A small network was trained on made-up records. Each row is its average activation on records with the value named, seen along a few directions.
Values that are neighbours, or in one group, have similar rows; names and order tell nothing.
Strong random noise was added to every row along 12 fixed directions; ignore it. To show where, here is one row again and again, with new noise each time:
[ -91   48  259 -659 -641  -43  232  141 -188  256  104  -47   23  100
   20   97 -247  196    8  123  308   70 -342]
[-296   61 -145 -451 -239 -391   99 -212   64 -142  115  331 -328 -154
  262   35  140  113  -32  241  173  115   72]
[ 334  146 -317  464  298  437  -53   16   42   60 -224 -218  -25  -86
  152   -3  192 -278 -149  -57 -167  153  497]
[  17 -189 -240 -299  172 -221 -194  417   38 -158  -51 -148 -507   69
  227  -29   61 -401  -17 -642 -252  -39  -65]
[-429 -551 -259 -177  109 -175 -138  163 -295 -573  -40   92 -436  482
  314 -128  218 -405  645  -75  256   40  332]
[ 231  -89   32 -703 -273  -51  242 -149 -174   61   37  207   60  337
 -102  553   -2  443   80  -18 -239   73  357]
[ 664  670 -194 -349 -291  496  230  308  435  207 -287  303  295 -190
 -192  178   68  821 -440 -197  403  343  420]
[-136   76 -237  -66   78  327  292  435 -110 -127   37  294 -309 -399
   54 -581  184  -10 -543   79  661  532  167]
[  40  360  -77  223 -431  -10  328 -787  624 -421  -77   83   97  227
  -21 -269 -131 -516 -159  252 -373  279  190]
[ 173  301 -174   21  -44  140 -224  191  437  -25 -210 -202 -145  -13
   73   -6   46 -264 -288 -417 -233  170  147]
[ 468  -62 -176  390  209  319  664 -101 -491  367  305 -475  -46 -447
   30  -86   -7 -283 -228  349 -226 -184 -460]
[-278 -258   76 -378   43 -231  -36  395 -528  401  332 -249 -533 -462
  301   78   42 -101  -86   51  120 -117 -512]
[-251  -46  156  -11 -375  257  290  -38  -91 -228   40  111  133  274
 -215 -407 -121 -181  -57  308  424  370  -25]
[ 305  -41   28 -685 -292 -246  421 -348 -256  275   -9  138  -23  189
  150  268 -268  -28 -310 -108 -534   70  179]


Values of LAZU:
zis: [  28  287   54 -168 -334 -396  137 -575  528 -196   99   72   62  -23
   66  112 -103  196    2  129 -275 -281 -220]
zize: [ 773  184 -189  274  575  223  -10  -80  -80  198 -313  465  508 -115
 -150  134   98  777 -190 -157  105 -169  592]
kupe: [ 322  -56  191 -358  -62   44  454  172 -144    2  -72  318  178  106
  -63 -372 -453  195 -222 -408  112   26  -21]
tunoz: [-376  115  -76 -123  -80  245   76  633  140 -148  124   52 -243 -330
 -242 -530  110 -118 -483 -138  375  504 -284]
muk: [-233 -147   56 -155  293  -81 -141  436  -15   99  128  159 -112 -389
  -72  151  135  393   40 -164  101  -19 -153]
tigi: [ 450 -160  171  155   91  508  320  309  -86   28  198 -336  -61   11
 -338   25  -92 -126  273 -168 -239    4 -130]
lam: [-417  321 -180   85  147 -947 -275 -549  241  398  220  -22  -83 -752
  365  477  250  316 -166  383 -444 -546 -563]
sego: [   9   74 -614  294  363 -400 -482   85  293 -430  -55 -266  -54  111
   60  311  580  268  456 -134   88 -732 -283]
luviz: [ 652   81 -439  757  471  441  157  214  -10  -73  -71 -367   96 -179
  -20 -114  197  -85  205 -105  105 -280 -132]
felo: [-324   63   77   79 -243  425 -213  589 -241  195 -128 -164  439  227
 -340  -41   93  310   40  261  754  211 -140]
fune: [-179   43   18   58    6  -84   33 -382  -19   90 -187  124  365  192
   71  -32 -156  -88 -342   77 -308   97  322]
zesus: [ -14   51   31  582  113  349   54 -399 -137  214 -328 -267  275   91
  369 -386 -255 -621 -320  133 -262  123  478]
gez: [-287  -46  388 -543 -550 -288  279 -253  236 -112  274  -95  -92   92
  105  170 -325   46  291   94 -283 -124 -331]
rivu: [-223 -182 -137 -212  150 -542 -140 -131 -536  382  -60  272 -283 -320
  655   26    4  -45   85  286  297 -184   80]
rasok: [  28  -21 -467 -343  -30 -266  152 -435  -19 -476 -201  526  336  689
 -239  211  285  404 -418   71 -146  117  544]
meveg: [ 200   48  -33   45 -134   74   37   -9 -265  309 -195 -496  296  398
  -29 -214 -292 -494 -719 -265 -408  -76 -228]
LAZU is arranged as a line.
Q: A walk along LAZU starts at muk and steps to its neighbour lam. Put zis, zize, tigi, luviz, meveg in the order it reaches them.
A: zis, zize, meveg, luviz, tigi
Q: Name the neighbours of tunoz, in listed order.
A: felo
Q: Name the neighbours of gez, in listed order.
A: fune, zesus

Values of RUROR:
labar: [  14   43 -100  -22  243 -215 -299   29 -243  325 -327  439  226    7
    8  -16   24  145 -407 -165  150  176  345]
kefol: [ 308  520  102  -44  -68  445 -245  476   79  611   39 -302 -105 -766
  271  379  138  629  -17  174  542 -123  -78]
fup: [-103 -458  -17  349  895 -119 -545  639 -137 -208  -51  387 -152  -88
 -407 -236  202  -30  111 -590  110   27   38]
guvo: [ 304  -69  123   45   37 -220  -87 -352  260 -132   97  105  -52  128
 -175  455   26  147  510  -35 -385 -182   88]
pozu: [  33 -212  256  164  178  500  -50  223 -237  106  320 -707  -18  108
 -455  395  174   12 -143  -40 -579  -89 -174]
ful: [ 124 -226  -82   92  215 -238  189 -146 -269   -3 -177  335  -45  -40
  558 -423 -281 -143  397  -59  349 -196  211]
mek: [-198  -62   57   47  -59  167  -38  -34   17   41  -23 -296   30  187
  -31  109  -37 -364 -200  -37 -445  198  131]
beno: [-201  -80   39   56   16  190 -255   70 -112  -24  119 -217  -18  132
 -259  207  259   27 -228  179 -115  105   70]
libu: [-354  106 -308  -25 -326 -244   17 -405   73 -128  -80 -305  143  277
  328  143   87 -192  209  327 -172 -244 -102]
RUROR is arranged as a ring.
Q: What is the length, in steps, of the shortest route from ful to beno?
A: 3
Q: Name the neighbours of mek, in listed order.
A: fup, libu
